Questions about the grid below.
1) Which number is the entry in the top-left corner?
2) Which number is the entry just left of -0.023?
3) Which number is the entry in the bottom-left corner?
4) Which number is the 5th entry, reading row by row?
5) Which number is the entry just left of -0.001?
6) Which number is the entry just left of -0.158?
7) Which number is the fourth entry from the end, reading row by row?
8) Which number is the third entry on the main diagonal?
[[ 0.043 -0.177 -0.140  0.108 -0.200 -0.102 -0.024 -0.202 -0.011 -0.195]
 [ 0.075 -0.123 -0.158  0.047 -0.092 -0.096  0.008 -0.134  0.056 -0.175]
 [ 0.068 -0.162 -0.177  0.052 -0.092 -0.125 -0.001 -0.113  0.027 -0.211]
 [ 0.090 -0.124 -0.136  0.050 -0.102 -0.121  0.002 -0.131  0.028 -0.148]
 [ 0.101 -0.180 -0.185  0.071  0.000 -0.171 -0.018 -0.127  0.032 -0.221]
 [ 0.052 -0.174 -0.129  0.142 -0.159 -0.084 -0.043 -0.196 -0.015 -0.203]
 [-0.173 -0.135 -0.033  0.097 -0.098  0.077 -0.202 -0.168 -0.200  0.022]
 [-0.160 -0.192 -0.071  0.100 -0.100  0.063 -0.189 -0.140 -0.130 -0.099]
 [-0.167  0.090  0.072 -0.076 -0.023  0.116 -0.077  0.036 -0.123  0.130]
 [ 0.100  0.071 -0.024 -0.120 -0.106 -0.036  0.165  0.085  0.071  0.039]
 [-0.247 -0.211 -0.029  0.197 -0.091  0.110 -0.280 -0.257 -0.275 -0.100]
 [ 0.074 -0.174 -0.162  0.061 -0.052 -0.167  0.004 -0.130  0.019 -0.220]
 [ 0.044 -0.133 -0.147  0.053 -0.004 -0.132 -0.030 -0.149 -0.006 -0.150]
 [-0.155  0.056  0.038 -0.102 -0.058  0.069 -0.071  0.004 -0.068  0.133]]
1) 0.043
2) -0.076
3) -0.155
4) -0.200
5) -0.125
6) -0.123
7) -0.071
8) -0.177

55	13	93	81
71	63	59	53
77	47	67	68
70	43	73	61
Rows and columns are numbered from 0.
Find the top entry of the column that holds the largest entry.
A: 93
The entry just right of 77 -> 47
Find the bottom entry of the column that holds the smallest entry.
A: 43
The entry in row 2 and column 0: 77
Find the entry at row 0, column 0.
A: 55

[[5 3 6 0 1 4 3 7 5 1]
 [5 1 6 0 1 3 2 7 6 1]]
Indices start at 0.
The entry in the top-left corner: 5
The entry at row 0, column 2?
A: 6
The entry at row 0, column 1?
A: 3
The entry at row 1, column 0: 5

Read these off the grid that follows.
1) Which number is the entry in the top-right corner?
2) Which number is the entry directly above 102?
3) Which number is the maximum?
4) Which number is the third-last entry, reading row by row?
5) Which number is the entry just left of 206?
6) Which number is the entry directly below the largest entry?
7) Which number is the largest entry in the first column?
8) Which number is the 1st entry in reading order?
[[ 81 157 113 139 145 114]
 [159  75 170 165 137 108]
 [166  60 181 206 186  99]
 [ 90 171  96 147 132 117]
 [103 161 107 138 120 119]
 [ 83 154 113 146 140 125]
 [125  87 175 186 174 150]
 [162  68 166 171 150  92]
 [ 61 174 105 131 133 145]
 [ 94 163 112 153 133 127]
 [ 83 157 100 140 145 120]
 [ 98 160 108 143 132 119]
 [ 89 162 102 130 138  98]
 [ 94 159 108 147 137 137]]
1) 114
2) 108
3) 206
4) 147
5) 181
6) 147
7) 166
8) 81

Read these off the matrix that follows.
1) Which number is the entry just right of -27?
2) Which number is the bottom-right entry?
3) Which number is the first entry in the row that holds the smallest entry?
4) Which number is the bottom-left entry?
5) Which number is the entry in the top-right corner?
6) Which number is the smallest entry in the first column?
7) Which number is the entry just right of the smallest entry?
8) Which number is the top-left entry?
[[-28, 15, 51, -58, 8, -36, 21, -27, 30, -35],
 [-41, 10, -51, 44, 9, -45, 25, -44, 30, -40],
 [-25, -1, -14, -15, -1, -37, 2, -41, 13, -33],
 [-28, 5, -18, 23, 0, -25, 14, -17, 15, -24],
 [-42, 12, -40, 43, 7, -41, 25, -35, 28, -37],
 [-33, 9, 2, -41, 10, -54, 13, -61, 32, -48],
 [13, -32, -49, 67, -39, 36, -35, 46, -52, 30]]
1) 30
2) 30
3) -33
4) 13
5) -35
6) -42
7) 32
8) -28

Read these off the row that follows.
1) Which number is the last entry?
2) Which number is the second entry from the right?
3) Which number is the second entry from the left?
4) Which number is the entry just left of the smallest entry?
5) Which number is the third entry from the end?
-32	-43	25	-64	-5	25	24	12	-63	8	12	44	0
1) 0
2) 44
3) -43
4) 25
5) 12

Questions about the table below. Counting starts at 0.
1) Read off the entry in row 0 and column 2.
2) Read off the entry at row 0, column 0.
3) Read off the entry at row 0, column 1.
4) Read off the entry directly above the centre entry.
5) Read off the entry in the bottom-right corner.
6) Read off the entry just right of the smallest entry.
7) Read off the entry directly below the centre entry.
8) Read off the top entry of the column that holds the largest entry.
[[ 22 -12  20   3   2  17   1  -9  27]
 [ 21 -11  21   5   1  16   2  -8  29]
 [  7  -7   6   1   6   3  -4   2   5]
 [ 19 -29  24  14  23   8 -16  14  20]
 [  4  -4   7   5   0   4   1  -1  10]
 [  3  -3   5   3   0   3   1  -1   7]
 [  6  -5   8   5   0   5   1  -2  14]
 [ 17 -13  22  11   0  15   3  -6  31]
 [ 35 -19  29   1   4  24   0 -12  41]
 [ 26 -36  31  16  29  11 -18  18  31]
 [ 17 -25  32  32   6  14   0   4  50]
 [ 21 -12  17   2   2  15   1  -7  27]
 [ 26 -19  34  18   0  22   4  -8  48]]
1) 20
2) 22
3) -12
4) 0
5) 48
6) 31
7) 0
8) 27
